Each row below holds a small network's activations on one input, seen along a few directions.
Each table varies a few parts of the input and shows all the possible inputs, shuffled.
Descriptions start from the smaller parts, as in this example, which fits no table here: ring(8) and (point or line(11) or (values(3) and line(6))).
Shared parts are said once, and a part with two or three values counts as separate values.
(in the rows, 128 means zero)

Other details of the inputs vary at random and push rows far along two fixed directions, the same in every table; ignore that.

Table:
row 1: [114 132 117 111 113 109 120 144 123 144 128]
row 2: [116  95 132 149  86 252 154  92 181 107 147]
row 3: [129 120 113 120 130 108 134 120 141 150 123]
row 4: [150 120 195 171 112  87 141  92 111  71  90]
row 5: [112  81 137 148  84 222 154 119 202  97 150]
row 6: [141 130 113 122 142 121 121 117 140 154 121]
row 7: [140 132 193 170 134 104 140 106  85  62 106]
row 8: [125 137 121 107 117 120 120 141 119 147 131]
row 9: [135 144 115 107 125 142 108 134 120 146 137]
row 10: [123 139 110 125 157 129 126 133 115 139 135]
row 11: [120 135 111 127 152 127 129 137 115 141 134]
row 12: [112 127 107 120 146 117 138 140 116 137 130]
row 13: [128 144 110 121 162 133 122 131 114 139 137]
row 14: [129 137 123 115 119 124 112 138 117 146 133]
row 15: [134 126 117 117 134 111 134 120 141 154 122]
row 16: [131 126 189 172 128  94 141 110  88  61 101]
row 17: [121 132 116 110 113 113 120 142 118 144 131]
row 18: [123 129 113 126 152 117 128 157 141 122 141]
row 19: [139 128 118 126 137 114 127 117 139 152 123]
row 20: [133 134 120 113 119 113 110 161 143 131 141]
row 21: [133 141 117 111 124 130 108 139 118 146 128]
Description of these inputs: values(3) and (point or line(6)).
Which other rows does row 3 become when the line(6) part takes its other values? List them by row number. -> row 2, row 4, row 6, row 15, row 19
Which other rows does row 9 become when the values(3) part takes its other values? List them by row number. -> row 2, row 13

Table:
row 22: [149 128 140 129 114 111 121 110 138 138 114]
row 23: [130 123 134 137 138 110 131 132 133 117 126]
row 24: [152 130 134 137 133 115 124 108 139 134 116]
row 25: [111 127  93 113 143 158 131 135 131 157 142]
row 26: [112 126 102 105 112 155 121 144 139 156 142]
row 27: [128 128 138 130 127 110 132 133 128 119 127]
row 28: [116 131 103 103 124 159 122 141 133 156 148]
row 29: [117 134  94 112 132 160 121 140 134 153 146]
row 30: [131 130 131 135 136 117 126 130 124 116 126]
row 31: [126 123 130 140 143 113 141 126 126 121 124]
row 32: [125 128 129 134 144 119 134 123 117 118 123]
row 33: [131 131 138 126 118 116 118 134 118 124 121]
row 34: [146 129 133 138 140 120 134 101 133 135 114]
row 35: [128 128 137 127 116 113 122 131 123 118 123]
row 36: [135 135 137 125 127 120 127 133 118 121 125]
row 37: [104 120  94 116 144 145 142 138 146 153 140]
row 38: [151 130 139 127 125 112 125 108 139 135 118]
row 39: [132 140 135 125 112 122 112 130 108 128 126]
row 40: [127 128 135 136 137 114 128 132 130 117 125]
row 41: [107 119 100 110 114 140 130 148 153 152 138]
row 42: [133 135 132 131 139 120 122 131 119 121 124]
row 43: [132 123 137 132 127 108 136 133 131 119 128]
row 44: [127 132 130 132 146 123 131 122 112 122 123]
row 45: [112  98 170 169  80 236 150 102 144  63 140]
row 46: [130 130 135 125 128 113 128 130 123 117 127]
row 47: [128 121 137 132 117 104 128 135 131 121 123]
row 48: [135 137 137 123 128 121 122 131 113 126 130]
row 49: [130 139 130 134 142 130 125 121 102 126 126]
Changing only one part turns row 39 into row 28. The same change can be made to row 26. Which row results? -> row 48
What is each input in this table made of? -> line(4) and (point or line(6))
List by row number the other rows that have the line(4) part in common with row 25. -> row 31, row 32, row 34, row 37, row 44, row 49
A walk changes only the line(4) part. It starts at row 44 and steps to row 42. List the rest of the walk in order. -> row 36, row 33
List by row number the other rows that have the line(4) part in common with row 29. -> row 23, row 24, row 30, row 40, row 42, row 45

Table:
row 50: [130 139 156 137 122 145 132 113 105  97 125]
row 51: [126 127 147 129 124 119 127 144 124 114 128]
row 52: [126 120 149 146 140 135 140 112 126  93 116]
row 53: [127 127 124 107 124 108 130 142 129 134 129]
row 54: [144 126 156 138 103 121 121 105 122 110 114]
row 55: [135 135 117 120 155 127 123 120 127 138 124]
row 56: [111 142  98  99 150 111 127 148 116 151 135]
row 57: [121 124 129 143 123 121 125 132 115 118 126]
row 58: [122 125 137 139 119 115 122 132 130 124 119]
row 59: [129 126 112 131 150 114 130 141 131 132 134]
row 60: [102 112  96 101 107 207 131 150 168 159 160]
row 61: [127 119 136 129 108 114 129 121 131 119 117]
row 62: [112  99 118 142 105 228 146 120 166 114 156]
row 63: [149 129 137 128 125 120 124 113 139 120 123]
row 64: [142 138 121 127 143 118 117 132 142 142 128]
row 65: [128 140  94 115 140 113 110 141 118 166 134]
row 66: [135 141 137 131 127 129 122 132 108 118 139]
row 67: [131 132 147 145 119 142 126 107 107 106 110]
row 68: [133 125 115 119 132 107 132 129 147 131 127]
row 69: [135 127 126 127 137 121 141 112 125 157 129]
row 70: [133 122 156 157 125 128 135 123 140  93 121]
row 71: [122 119 126 130 137 113 151 119 129 148 128]
row 72: [122 131 136 133 128 121 130 140 110 110 138]
row 73: [114 131 110 123 137 118 126 132 117 138 115]
row 74: [135 133 138 136 119 122 113 124 126 132 120]
row 75: [136 138 108  92 131 112 118 143 130 161 134]
Changing only one part turns row 75 into row 53. The same change can be made to row 69. Which row results? -> row 71
What is each input in this table made of? -> values(2) and (point or (values(3) and line(4)))
Which other rows does row 54 become when the values(3) part takes its other values? List them by row number. -> row 63, row 75
